Each row below holds a small network's activations on one input, seen along a few directions.
In each table, some parts of the input vary, and every possible input appears once, in random order.
Descriptions start from the smaller parts, as in this example, which fits no table here: one of 4 places along a line, together with either a single point or one of 11 places around a ring or (one of 3 separate values, together with one of 5 places around a ring).
Shared parts are said once, and a part with two or three values counts as separate values.
In the rows, zero is written as 128.

Other details of the inputs vary at random and push rows far along two fixed directions, the same in every table; ignore that.

Table:
R1: [121 133 148 105 158  96 100 127 100  95 133 113  82 138 140]
R2: [135 115 123 135 146 120 116 132 129 119 114 108 147 109 121]
R3: [140 145 156 115  99 166 197 148 143 138 127 146 192 150 122]
R4: [ 87 154 206 120 112 161 163  99 129 158 150 186 130 154 124]
R5: [ 85 128 139 123 182  49   4  88 112 116 122 112  60  87 147]
R6: [ 96 122 178 116 171 124 105 101  93  86 140 111  38 171 140]
R7: [ 66 151 198 113 150 113  93  73 107 113 145 152  57 147 131]
R8: [129 116 131 135 131 146 149 127 127 124 125 137 150 124 110]
R9: [102 129 171  92 166 109 109 108  80  78 149 135  44 161 135]
R10: [172 105  37 165 101 122 106 157 168 178 114 106 196  64 125]
R11: [160 145  88 143  78 143 186 162 163 160 110 144 207 116 110]
R12: [131 136 117 121 107 135 149 133 133 130 122 134 129 136 127]
R13: [107 122 167 121 158 134 137 114  95 102 148 133  79 154 120]
R14: [140 124 108 152 139 110 112 139 132 123 112 109 133 117 120]
R15: [ 76 154 202 123 140 123 106  90 123 128 138 153  88 151 136]
R16: [133 114 101 138 130 137 108 124 130 136 134 120 113 116 127]
R17: [115 139 179 130 118 186 178 122 131 129 147 136 110 182 134]
R18: [160 119  81 129 110 113 130 151 149 143 112 129 199  91 120]
R19: [135 132 128 116 107 146 157 136 127 138 132 146 137 140 130]
R20: [ 90 133 170 119 153  98  81  90 118 140 141 151  92 114 139]
R21: [101 153 221  96 116 183 206 121 109 110 152 157  92 216 141]
R22: [151 107  62 123 161  45  34 134 115 108 113  96 102  70 134]
R23: [135 139 134 150 101 166 199 141 142 146 130 141 171 144 105]
R24: [144 137 145 151  92 183 210 149 159 150 116 144 212 147 106]
R25: [140 105  54 119 163  52  26 123 117  96 102 102 111  71 126]
R26: [104 127 152 123 143 150 125 103 112 105 149 121  64 158 131]
R27: [160 127 102 158  90 159 179 162 162 180 115 123 210 114 121]
R28: [118 128 146 103 152 105  98 121 100 101 133 112  74 141 149]
R29: [140 121 152 136 109 174 201 140 142 147 133 147 191 134 112]
R30: [160 129  97 159  85 171 171 159 169 181 124 123 206 114 127]
R31: [152 116  88 153 101 147 152 148 150 165 119 130 178 107 112]
R32: [159 126  86 132  92 139 139 149 151 160 131 132 174 107 138]
R33: [136 112  47 124 157  49  30 120 124  92  95  93 110  72 124]
R34: [ 90 140 223 112 133 191 212 102 105  96 154 154 103 199 112]
R35: [159 124  92 130  97 128 146 153 145 158 122 132 177 107 130]
R36: [109 141 162 107 135 141 125 114 113 100 143 129  72 172 152]
R37: [118 115 104 104 178  65  15 108  95  83 130  86  35 108 163]
R38: [170  92  21 163 130  75  61 152 152 159  99  89 169  44 124]
R39: [152 106  76 150 144  91  96 145 132 138 118 106 148  80 120]
R40: [137 143 133 126 115 129 153 147 134 125 120 134 144 145 127]
R41: [104 137 178  99 150 128 132 114 105  81 133 133  91 171 134]
R42: [109 135 172 127 119 173 187 117 119 125 145 139 108 173 119]
R43: [151 140 144 151  95 176 216 161 152 168 127 139 208 139 115]
R44: [171 111   5 148 110  82  52 149 155 152 100 106 163  51 134]
R45: [110 136 136 106 136 129 110 106 110  98 141 127  63 152 143]
Each input here is: one of 5 places around a ring, together with either a single point or (one of 2 separate values, together with one of 4 places along a line).
Q: The inputs of R43 and R14 match in every part but the place on the ring of 5. If R30 is changed in the same way as R43 into R14, which row does it become?
A: R17
Q: The inputs of R7 and R15 match in every part but the place on the ring of 5. If R34 is changed in the same way as R7 into R15, which row does it become?
A: R24
Q: Change only the place on the ring of 5 in R9. List by row number the other rows that result.
A: R1, R11, R22, R40
Q: Change only the place on the ring of 5 in R31. List by row number the other rows that result.
A: R6, R27, R38, R42
Q: A walk changes only the place on the line of 4. It starts at R16 and steps to R31. List the rest of the walk in order.
A: R13, R8
Q: Change only the place on the line of 4 in R39. List by row number the other rows that result.
A: R10, R29, R38

Table:
R46: [104 156 123 150 132 121  65 106 129 136 131 133 108 104 130]
R47: [133 144 154 126 130 131 158 140 127 112 121 128 131 160 135]
R48: [107 112 150 110 146 130 114 113  92 102 140 126  48 160 133]
R49: [176 105  39 148 115 106  92 161 153 171 105  90 175  69 139]
R50: [112 143 162  85 141  93  92 115 106 130 160 182 103 117 146]
R51: [133 156 151 125  96 179 209 145 159 126 133 153 190 157 109]
R52: [ 89 118 181 110 131 128 131  89 125 128 116 151 123 137 118]
R53: [150 142  84 195  96 122 126 155 187 208 116 122 207  74 121]
R54: [108 164 222  78 114 132 172 126 107 152 170 193 123 162 154]
R55: [138 106 109 123 176  79  66 130  97 100 118  85  98 106 136]
R56: [ 82 172 200 128 136 145 114 101 110 132 147 136  74 157 143]
R57: [124 105  98 121 172  78  80 117  95  94 121  95  92  97 118]
R58: [156 120 100 145 118 142 140 160 140 131 113 134 181 116 113]
R59: [146 114 117 131 151 105 107 148 115 121 115 103 130 120 127]
R60: [ 94 120 190 108 136 146 126  93 131 121 129 157 135 143 128]
R61: [146 126  45 141 129  67  84 138 150 117  90  99 155  75 106]
R62: [125 129 179 159  97 181 204 127 173 179 146 176 207 143 110]
R63: [118 115  54 119 153  49  26 103 122  92 113  86  62  91 132]
R64: [ 68 154 213  95 146 133 107  88 103 112 126 137  78 165 151]
R65: [130 121 120 129 163  89  87 140 111  97 111 104  97 128 140]
R66: [134  99  91 120 163 107  57 116 107 107 136 103  79 105 143]
R67: [139 151 144 126  82 165 187 143 152 148 132 136 156 164 140]
R68: [141  90  63 127 174  77  12 119 107 101 123  92  65  88 141]
R69: [139  99  72 128 177  70  41 123 106  90 121  88 109  76 126]
R70: [143 151 122 113  74 117 170 150 148 194 134 197 206  96 121]
R71: [121 123 147 110 125 167 157 115 124 116 163 130 112 138 139]
R72: [157 146 100 149  82 145 196 155 165 150 102 143 208 121  97]
R73: [106 136 184 107 165 136 132 107  97  68 144 140  68 180 131]
R74: [127 124  80 121 176  38  27 124 121  79 103  72  84  90 135]
R75: [154 114  89 145 121 122 143 154 131 143 107 123 171 107 101]
R76: [146 143 131 135  82 187 194 139 154 146 138 160 169 165 132]
R77: [136 122  91 126 149  81  57 124 121 107 117  95  74 121 156]
R78: [130 117 133 113 138 134 127 128 117 131 143 105 103 131 150]
R79: [104 139 165 105 124 140 146 102 110  99 143 138  62 174 131]
R80: [157 128  94 149  82 170 164 155 158 157 126 148 184 134 130]
R81: [125 137 183 130  74 181 211 133 173 184 111 164 232 144 125]
R82: [171 101  27 154 104 112 108 152 151 171 102 107 178  66 116]
R83: [171 115  63 152  97 125 116 170 156 170 102 108 176  98 136]
R84: [121 136 144 125 136 124 152 123 114 101 120 136 109 154 116]
R85: [128 148 162 120 130 129 155 135 128 105 123 124 124 157 129]
R86: [ 89 122 224 129 157 127 136  95 118 128 156 140  89 164 137]
R87: [135 156  67 177  81 123 110 137 168 195  98 135 192  69 106]
R88: [137 150 124 185  91 173 175 142 183 200 138 161 209 109 110]
R89: [152 129  87 155 103 130 164 161 146 143  99 136 188 117 107]
R90: [126 144 155 120 134 143 149 124 127  94 132 141 124 154 119]
R91: [126 114  95 132 131 109  98 127 117 117 120 120  86 127 133]
R92: [113 128 194 109 154 139 148 134  93  94 137 124  86 179 134]
R93: [129 137  98 121 105 138 126 127 153 124 135 126 141 131 133]
R94: [124 134 133 123 114 138 150 115 120 120 131 139  96 160 130]
R95: [169 115  45 162 122 103  96 164 156 131  93 119 190  81 117]
R96: [159 128 102 153  87 159 197 169 150 161 104 145 212 125  97]
R97: [107 115 170 106 145 151 145 111  90 112 150 134  54 172 130]
R98: [163 122  97 146  78 181 173 160 158 168 126 148 196 132 123]
R99: [110 128 197 101 160 141 159 119  89  95 154 116  90 168 136]
R100: [104 161 158 131  74 178 193 117 151 177 106 173 198 143 113]
R101: [166 119  66 148 116 124 131 151 151 136 119 112 204  68 113]
R102: [113 122 189 105 161 158 151 116  88  88 156 136  94 170 124]
R103: [ 80 123 229 129 144 149 173  89 119 132 156 163  92 171 113]
R104: [140 109 112 122 145 116  91 137 117 132 127 101  92 125 145]
R105: [144 122  96 138 123 117 149 136 130 127 122 113 164  91 108]
R106: [ 73 153 201 101 140 158 118  84 110 112 132 160  98 163 139]
R107: [142 127 138 125  91 200 206 139 145 157 156 149 178 147 128]
R108: [136  96  73 130 178  60  48 122  95  97 108  87  91  81 116]
R109: [ 97 145 163 162 124 146 158 113 141 166 146 151 119 133 112]
R110: [142 106  63 135 155  66  28 136 121 113 107  84  77  96 156]
R111: [115 122 189 107 160 157 148 121  91  89 151 141  90 175 122]
R112: [127  99  77 121 155  90  73 113 109 117 128  96  81  93 132]
R113: [165 101   8 151 113  82  78 141 155 153 104  87 161  33 122]
R114: [ 99 146 173  94 134 134 133 109 118  98 150 117  66 179 151]
R115: [110 135 194 102 152 141 166 121  98  94 155 113  97 156 138]
R116: [107 128 184  96 144 150 150 109 103 106 165 111  65 155 155]
R117: [127 139 140 118 111 154 142 118 134 113 143 141 112 158 135]
Q: The inputs of R97 and R104 match in every part but one. If R75 is changed in the same way as R97 into R104, which row does it become?
A: R59
Q: What do these inputs look like to the network?
A: one of 3 separate values, together with either a single point or one of 5 places around a ring or (one of 2 separate values, together with one of 9 places along a line)
Q: Change only the choice among 2 separate values in R58. List by row number the other rows that result.
A: R98
Q: Change only the choice among 2 separate values in R110. List by row number the other rows that result.
A: R65
Q: Change only the place on the line of 9 in R84. List by row number the other rows that result.
A: R57, R61, R72, R75, R89, R96, R105, R108
Q: Change only the place on the ring of 5 in R103. List by row number the other rows that result.
A: R52, R87, R100, R109
